Each row below holds a small network's activations on one input, seen along a few directions.
In each table, some parts of the input vary, and every possible input appears once, in random order.
Descriptions start from the smaller parts, as in this example, which fits no table here: one of 5 places around a ring, together with either a single point or one of 11 places around a ring or (one of 3 separate values, together with one of 6 places along a line).
Shared parts are said once, and a part with two or three values counts as separate values.

Other details of the inputs shift rows strongly along two fixed directions, in all tables alike. That doesn't count.
To show where, the next rows are all for the same input, with only those details redrawn:
[ 1.54 -1.53 -0.74  2.88 -0.39 -4.11  0.81 -0.08  4.29  0.19  2.88  0.47
 -1.57 -1.55]
[ 1.43 -1.49 -0.90  2.82 -0.44 -3.94  1.02 -0.16  4.33  0.19  3.08  0.45
 -1.71 -1.42]
[-3.23  1.48 -0.66 -1.38  1.07  4.24  1.01  0.10 -1.53 -1.04 -3.89  0.45
  2.30  1.13]
[ 1.24 -1.11 -0.93  2.62 -0.11 -4.07  0.48 -0.01  4.03  0.41  2.13  0.28
 -1.39 -1.36]
[ 1.25 -1.22 -0.94  2.64 -0.09 -4.03  0.54 -0.03  3.90  0.34  2.22  0.39
 -1.37 -1.45]
[-3.05  1.53 -1.03 -1.06  1.13  3.43  0.75  0.23 -1.12 -0.61 -3.66  0.35
  1.85  1.25]
[ 7.52 -1.33  2.58  4.18  1.46 -1.33  3.89 -1.04  5.46 -0.69  3.63 -2.22
  1.49  0.51]
[ 4.11  0.91  3.10  0.50  2.57  5.75  4.57 -1.38  0.54 -2.26 -1.84 -2.46
  5.20  2.47]

Rows:
r1: [ 4.62  1.42  6.14 -0.75  3.61  9.27  1.90 -1.89 -4.12 -2.82 -2.05 -4.79
  4.42  3.50]
r2: [ 0.32 -2.39 -1.10  3.12 -0.46 -5.74 -0.12  0.68  4.57  0.67  3.69  0.25
 -2.08 -1.60]
r3: [-0.47  0.12 -1.15 -2.66 -0.28  0.13  0.03 -0.75 -1.73  0.18 -1.24  2.62
  0.75  2.16]
r4: [ 2.50 -1.57  0.25  3.20 -0.31 -4.83 -3.12 -0.11  1.17  0.82  4.60  0.16
 -5.76 -2.57]
r5: [ 0.48 -1.58 -1.39  2.56 -0.54 -5.14 -0.21  0.13  3.92  0.55  2.13  0.94
 -1.92 -2.25]
r6: [-6.91 -0.13 -3.30 -2.44 -2.14  0.83 -4.10 -0.95 -5.61  1.84 -2.45  1.77
 -4.67 -1.42]
r7: [ 4.82  3.09  5.57 -2.25  1.77  9.77  1.75 -1.14 -2.43 -2.42 -1.77 -4.02
  4.35  2.12]
r8: [-1.90  1.08  1.33 -1.75 -0.44  1.79 -3.55  1.33 -1.64  0.24 -0.96 -1.08
 -0.95 -1.00]
r9: [-8.39  0.06 -4.83 -2.80 -0.59 -0.57 -4.04 -0.37 -2.76  1.32 -2.49  3.69
 -0.31  0.69]
r10: [ 1.15 -1.48 -1.81  1.45 -1.00 -6.34  0.60  2.78  2.93  0.47  3.34 -0.48
 -2.01 -2.24]
r11: [-9.22  2.65 -0.82 -2.40 -1.48  1.42 -5.19  1.94 -4.19  3.10 -3.27  2.09
 -2.36 -2.02]
r12: [-8.17  1.87 -5.11 -4.01 -1.50 -0.29 -1.61  3.29 -3.83 -0.23 -4.07  2.67
 -1.47 -2.07]
r13: [ 5.69 -0.41  3.75 -2.19  1.88  3.99  3.79 -1.63 -1.35 -1.33 -1.15 -1.43
  5.88  4.87]
r14: [-2.74  2.30  1.73 -1.08 -1.11  2.22 -1.82  0.04 -2.11  1.93 -0.84  0.55
 -0.89 -2.10]
r15: [ 8.70 -0.79  2.44  1.34 -0.91 -2.23  4.23  0.35  2.19 -1.65  3.14 -1.51
  1.93  1.37]
r16: [ 2.78 -1.33 -0.99  0.39 -2.12 -5.97  0.82  1.87  1.62 -0.03  2.86 -0.03
 -1.02  0.30]
r17: [-2.42  0.13 -2.01 -1.30  0.26  1.39 -1.38 -1.54 -1.43 -0.04 -1.55  2.71
  1.60  1.30]
r18: [-1.65 -0.29  0.81 -1.62  0.17  4.35 -1.06 -1.65 -5.09  0.84 -2.48 -1.81
 -0.29  1.37]
Q: Changing only one part turns r2 into r5. The same change can be made to r18. Which row results?
A: r6
Q: Describe the family of inputs behind these rows.
A: one of 2 separate values, together with either one of 4 places along a line or one of 5 places around a ring
Q: Change only the choice among 2 separate values in r3. List by row number the other rows that result.
A: r13
Q: Start at r11 and move only the place on the line of 4, one step at a time. The first step leads to r8. Which rows follow, in order?
A: r1, r18
